A small network was shown many inputs. Here are its activations along a few directions, one row for each input.
Each table varies a few parts of the input and shows all the possible inputs, shuffled.
A made-up example of a description, with smaller parts first: one of 2 separate values, together with either a single point or one of 11 places around a ring or (one of 4 places along a line, together with one of 5 places around a ring).
Shared parts are said once, and a part with two or three values counts as separate values.
In the rows, 128 means zero.

Other details of the inputs shift rows strongly along two fixed directions, in all tables alike. That doesn't count.

Table:
R1: [123 163 192 150 126 166 137 158 184  99  82 141 139 100]
R2: [166 168 149 116  98 174 158 147 172 131  72 138 148  99]
R3: [116 176  88 129 106  89 127  82 120 141 122 168  93  44]
R4: [ 65 178 110 122 151 117  86  76 123 118 110 184 112  78]
R5: [123 149 154 141 135 152 171 151 189  70  93 141 160 147]
R6: [112  68 139 147 152 112  66 103  65 152 187 111 104 128]
R7: [ 98  66 117 130 158  97  89 113  74 131 209  95 117 150]
R8: [101 155 160 145 124 172 191 145 174  87 105 109 149 136]
R9: [103  67 140 128 145 105  41 107  76 149 169 120 110 140]
R10: [101 159 159 121 127 160 168 152 190  76  96 114 156 148]
R11: [107  67 115 148 166  84  88 113  69 130 199  96 128 150]
R12: [126  61  84  96 115  91  85 115  76 171 173 102 117 154]
R13: [145 160 138 111  94 171 180 141 176 135  69 126 144 130]
R14: [102 172  52 115 118  68 159  76 120 119 128 145 120  92]
R15: [ 67 161  76 129 160  89 118  78 137  90 124 182 119 117]
R16: [ 68 176 115 138 151 105  84  85 132 119 112 182  97  70]
R17: [154 161 127 128 101 174 207 142 158 120  82 105 130 124]
R18: [110 169  72 124 118 108 149  59 115 148 120 150  93  60]
R19: [175  77 224 164 124 163  88 201 123 135 154  97 142 158]
R20: [ 81  71 113 117 149 103  53 118  80 143 176 114 119 177]
R21: [107 164 170 138 112 168 173 148 163  77  86 117 139 143]
R22: [ 87 163 101 134 160  70 138  66 130  85 140 170 113  97]
R23: [117  64 116 141 150  78  79 118  74 118 201 130 124 160]
R24: [ 62 166 127 128 150  90 104 101 118 111 119 183 107  48]
R25: [214  67 137 128 122 155 120 196 134 152 139 102 156 214]
R26: [ 89 172  51  96 118 105 130  73 117 135  92 154  94 105]
R27: [142 165 127 116  84 157 200 150 171 116  94 114 146 139]
R28: [ 95  73 121 121 142  86  76 119  75 125 205 103 120 160]
R29: [164  59  75 132 140  85 112 113  71 160 198 119 115 141]
R30: [152  70 209 145 120 172 110 186 118 137 150  86 152 197]
R31: [118  72 146 144 157 116  59 111  60 152 192 124 115 110]
R32: [146 172 130 113 102 179 169 143 176 143  63 134 140 145]
R33: [ 63 178 119 130 159  98  94 104 118 119 114 191 103  64]
R34: [ 88 160  53 111 116  98 172  68 119 135 132 138 105  82]
R35: [132 165 190 169 134 173 161 154 173 102 100 133 133  88]
R36: [200  68 149 125 115 164 153 190 123 155 165  58 149 189]
R37: [115 162  50 118 118  74 161  76 125 113 135 171 114  92]
R38: [142  67  97 121 126 108 100 103  60 192 182 106 105 133]
R39: [184  61 197 142 157 145 109 183 142 115 147  95 160 203]
R40: [182 157 129 118 123 139 190 140 191 110  82 135 149 135]
R41: [147  74 198 137 136 184  87 187 128 148 130  95 151 214]
R42: [127 174 190 144 118 175 151 150 166  94  94 143 151 107]
R43: [210  71 187 129 111 155 104 217 115 171 135 102 145 145]
R44: [102 168 159 130 128 179 150 149 173  88  66 125 138 159]
R45: [165 173 145 129  86 167 177 140 167 129  82 126 134 117]
R46: [167  70 217 138 132 180  78 192 123 137 138  99 160 167]
R47: [213  84 170 122 112 182  85 192 119 179 126 102 150 175]
R48: [151 170 123 112  94 152 201 152 176 109 103 111 147 139]
R49: [138 168 115 107  99 169 178 151 181 126  74 122 146 155]
R50: [188 166 132 129 116 135 201 141 180 107  97 135 146 134]
R51: [ 98  77 108 132 167  84  54 119  80 135 175 112 131 176]
R52: [109 160 156 139 135 146 168 151 184  76  87 115 167 147]
R53: [110 157 166 147 127 178 185 143 162  84  90 109 135 132]
R54: [156  71 114 123 120  92  53 123  77 184 167 125 102 105]
R55: [178  57 182 165 149 160 135 190 127 112 169  90 159 195]
R56: [119 170  84 138 122 100 140  76 119 148 126 160  90  33]
R57: [ 41 162  96 121 126  91 136  75 122  93 137 149 115 101]
R58: [ 64 171 114 133 130 102 114  66 119 106 125 163 102  79]
R59: [158  81 121 126 120  81  74 142  54 180 184 134 104  98]
R60: [ 97 175  41 107 134  80 137  77 130 130 108 153 119 108]
R61: [105 165  48 125 134  79 171  70 118 126 132 136 116  82]
R62: [167 152 116 122 108 147 192 151 187 104  86 138 154 138]
R63: [ 58 168  90 134 145  72 136  77 121  85 137 147 126 101]
R64: [108 159 175 150 129 182 183 138 169 104  95 122 143 126]
R65: [140  72  92 109 110  94  90 114  54 165 172 102 100 149]
R66: [108 181  81 113 129  93 114 102 117 151 105 186  98  55]
R67: [104 178  65 106 118 109 113  66 126 151  96 167  96  87]
R68: [135  63 125 147 182  81  90 102  78 130 202 119 115 145]
R69: [ 92 154 162 125 117 165 167 150 185  84  87 117 156 147]
R70: [ 68 174 129 138 142  86 116 102 108 108 134 183 104  47]
R71: [172  74  81 111 155  77  75 108  86 170 171 132 112 164]
R72: [197  72 171 126  93 168 129 185 113 173 143  81 146 190]
R73: [127  72 119 130 182  81  55 108  89 135 178 136 117 172]
R74: [192  65 150 106 107 156 128 194 134 151 147  66 156 200]
R75: [191 160 128 138 131 146 214 135 179 114 101 127 142 123]
R76: [171 177 152 126  90 171 170 148 162 129  86 138 146  98]
R77: [116 174 172 139 130 183 135 144 181 105  69 140 139 141]
R78: [ 42 158 108 116 138 106 117  66 127 113 113 163 112  92]
R79: [115 172  88 130 129  92 149  95 106 147 129 170  96  27]
R80: [215  82 175 139 111 170  84 201 129 180 127 100 135 167]
R81: [ 89  61 127 118 143 101  57 113  67 132 166 106 109 157]
R82: [146 173 112 103 109 163 179 153 187 119  83 119 146 155]
R83: [145 159 129 108  94 167 182 146 169 115  63 113 136 136]
R84: [116  73 154 151 164  97  68 139  55 153 196 132 106  95]
R85: [117 172  80 122 122 112 142  67 110 147 125 162 105  41]
R86: [148  69 103 109 117 101  62 106  73 184 161 115 105 132]
R87: [153 162 119 119 109 142 189 151 182 110  79 112 161 139]
R88: [148  76 180 128 141 168  97 196 139 124 149  78 158 223]
Description of these inputs: one of 2 separate values, together with one of 4 places along a line, together with one of 11 places along a line.
Q: Changing only the place on the line of 4 turns R44 into R21. The same change can be made to R73. Which row results?
A: R22
Q: Changing only the place on the line of 4 turns R83 into R65. The same change can be made to R87. Which row results?
A: R14
Q: Change only the choice among 2 separate values in R59. List by row number the other rows that result.
A: R70
Q: Change only the place on the line of 11 in R55. List by row number the other rows that result.
A: R6, R7, R8, R11, R31, R35, R53, R64, R68, R84
Q: Change only the place on the line of 4 in R6. List by row number the other rows that result.
A: R9, R58, R77
Q: Change only the choice among 2 separate values in R34. List by row number the other rows that result.
A: R8
Q: Change only the place on the line of 4 in R29. List by row number the other rows that result.
A: R25, R37, R62

Table:
R89: [137 114 144 131 130 134 114 140 125 133 134 123 131 136]
R90: [115 139 124 127 130 125 133 119 138 117 121 137 128 123]
R91: [133 114 144 133 130 134 121 140 120 131 136 119 131 139]
R92: [138 115 142 134 131 133 117 141 123 133 133 122 130 139]
R93: [113 140 127 128 129 127 134 120 133 118 121 136 128 119]
R94: [146 114 132 126 119 130 126 141 121 137 131 116 129 138]
R95: [148 114 131 127 120 132 127 138 122 138 136 122 131 141]
R96: [132 140 117 127 126 124 144 120 132 128 122 135 125 113]
R97: [133 112 139 127 132 131 121 138 126 126 135 117 136 147]
R98: [144 114 126 124 124 132 127 144 122 141 133 120 131 141]
R99: [116 142 130 128 129 129 129 120 134 122 120 137 128 113]
R100: [152 114 133 130 126 131 126 139 124 140 135 120 131 130]
R101: [116 140 123 129 131 125 134 120 137 118 121 137 127 123]
R102: [129 142 114 124 119 125 141 117 135 126 122 136 127 121]
R103: [135 111 141 130 131 132 119 140 124 129 135 122 131 143]
R104: [136 112 137 133 131 132 119 140 125 129 135 120 133 145]
R105: [128 142 117 124 124 130 138 116 133 132 116 133 122 117]
R106: [151 113 133 129 126 131 128 140 124 140 135 119 130 132]
R107: [115 141 130 128 129 128 131 120 134 121 120 137 126 115]
R108: [112 142 124 129 131 126 137 119 135 117 125 130 129 123]
R109: [149 111 128 129 127 130 131 138 125 136 137 118 133 138]
R110: [128 142 118 123 118 123 138 122 133 128 117 132 123 114]
R111: [114 139 124 126 130 126 134 119 137 117 120 136 129 122]
R112: [128 143 114 122 121 124 142 116 135 125 123 134 128 124]
R113: [133 114 145 133 130 135 119 140 122 132 135 119 130 137]
R114: [145 113 130 126 119 129 127 141 122 136 132 116 130 140]
R115: [118 142 128 129 130 126 131 121 135 122 119 138 124 117]
R116: [131 113 139 130 131 132 123 138 124 127 137 115 134 146]
R117: [133 111 141 130 131 133 119 140 123 128 134 121 133 142]
R118: [126 140 112 124 124 129 141 115 135 128 118 131 125 123]
R119: [136 115 136 131 133 131 120 139 124 127 136 117 133 147]
R120: [126 142 112 121 120 120 142 119 135 124 119 128 127 123]
R121: [118 141 129 128 130 127 130 121 136 121 119 138 125 116]
R122: [135 113 137 130 133 130 121 138 126 128 136 118 133 148]
R123: [117 141 125 129 131 126 134 121 135 119 120 138 126 121]
R124: [129 143 118 124 118 124 136 122 133 129 117 133 125 112]
R125: [139 115 142 134 130 133 114 141 124 134 133 123 132 137]
R126: [117 141 128 128 131 127 132 121 134 119 120 138 125 118]
R127: [113 141 127 130 130 127 136 121 132 119 122 134 127 119]
R128: [138 115 143 132 131 133 115 141 125 134 133 123 131 136]
R129: [114 141 129 128 129 128 133 120 133 119 121 137 126 117]
R130: [115 144 130 132 129 129 131 121 134 123 123 135 126 112]
R131: [132 144 120 125 119 127 136 119 133 131 121 139 126 113]
R132: [125 142 110 121 124 125 141 123 135 130 120 134 128 121]
R133: [127 144 115 122 123 127 138 125 133 133 118 136 125 115]
R134: [136 113 139 133 131 132 119 140 123 130 134 121 131 143]
R135: [125 143 109 119 125 124 142 123 135 129 120 132 128 123]
R136: [137 114 141 133 131 132 118 141 122 131 133 122 130 141]
R137: [144 113 127 125 126 134 129 133 126 137 132 112 131 147]
R138: [114 143 129 131 129 129 133 121 133 122 123 135 125 114]
R139: [134 114 144 132 129 136 116 141 124 132 136 120 131 134]
R140: [134 113 144 132 129 135 118 141 123 131 136 120 130 136]
R141: [ 84  69  37 108 157  22  40  42  23 171 217 144  78  99]
R142: [132 110 140 130 129 133 120 139 125 128 136 119 134 143]
R143: [116 142 121 129 132 123 135 119 136 117 121 134 129 126]
R144: [112 141 125 129 130 127 136 119 135 118 123 133 128 121]
R145: [128 144 115 122 123 127 135 125 134 134 118 136 126 112]
R146: [134 112 143 130 131 133 118 140 122 130 133 121 132 140]
R147: [131 112 139 129 131 133 122 139 125 126 138 116 134 146]
R148: [135 112 144 130 130 134 117 140 124 131 133 121 132 138]
R149: [131 140 115 127 126 123 145 120 133 127 122 135 126 115]
R150: [145 112 129 127 125 136 127 135 123 140 131 116 129 143]
R151: [117 141 129 127 130 128 129 121 135 122 119 138 128 114]
R152: [134 115 145 133 130 135 116 140 122 133 135 119 132 135]
R153: [127 141 116 124 124 130 140 116 132 130 117 132 122 119]
R154: [114 141 128 129 129 129 134 121 133 119 122 136 125 117]
R155: [136 114 138 133 132 133 119 141 121 130 135 121 131 142]
R156: [126 140 113 123 119 122 141 120 135 125 119 131 126 120]
R157: [129 142 117 125 124 131 136 116 134 133 116 133 124 115]
R158: [113 143 128 131 130 129 135 121 132 120 123 134 125 117]
R159: [130 143 118 124 120 127 140 119 131 129 121 138 124 117]
R160: [145 115 128 124 124 133 126 144 121 142 132 120 130 138]
R161: [150 116 134 127 120 133 124 138 122 141 135 122 129 137]
R162: [119 144 126 131 131 127 131 122 133 122 120 137 124 116]
R163: [113 140 126 129 129 128 135 121 133 117 122 135 126 119]
R164: [113 140 124 126 130 125 135 118 136 116 122 133 130 124]
R165: [131 112 139 133 130 134 121 139 124 129 139 117 133 143]
R166: [117 142 121 130 131 126 134 121 135 118 121 135 127 122]
R167: [131 111 139 131 130 134 121 139 125 127 137 118 133 143]
R168: [117 142 127 129 131 126 133 121 134 120 120 138 125 119]
R169: [139 117 142 134 131 134 114 141 123 133 134 122 131 136]
R170: [131 113 141 134 130 134 121 140 122 130 138 118 131 141]
R171: [115 141 123 125 132 124 134 118 138 116 122 134 128 125]
R172: [118 144 125 131 131 127 133 122 132 120 120 137 125 118]
Q: Changing only one part turns R104 into R125. The same change can be made to R156. Which row results?
A: R124
Q: Changing only one part turns R112 into R161. The same change can be made to R143. Which row results?
A: R92
Q: Changing only one part turns R93 into R164. The same change can be made to R123. Which row results?
A: R122
Q: What do these inputs look like to the network?
A: one of 6 places along a line, together with either one of 5 separate values or one of 9 places along a line
Q: Change only the place on the line of 9 in R146. List by row number the other rows that result.
A: R91, R126, R129, R136, R154, R158, R168, R172
Q: Change only the choice among 5 separate values in R106. List by row number the other rows that result.
A: R105, R110, R133, R161
Q: Change only the place on the line of 9 in R115. List by row number the other rows that result.
A: R92, R107, R113, R121, R138, R140, R148, R162
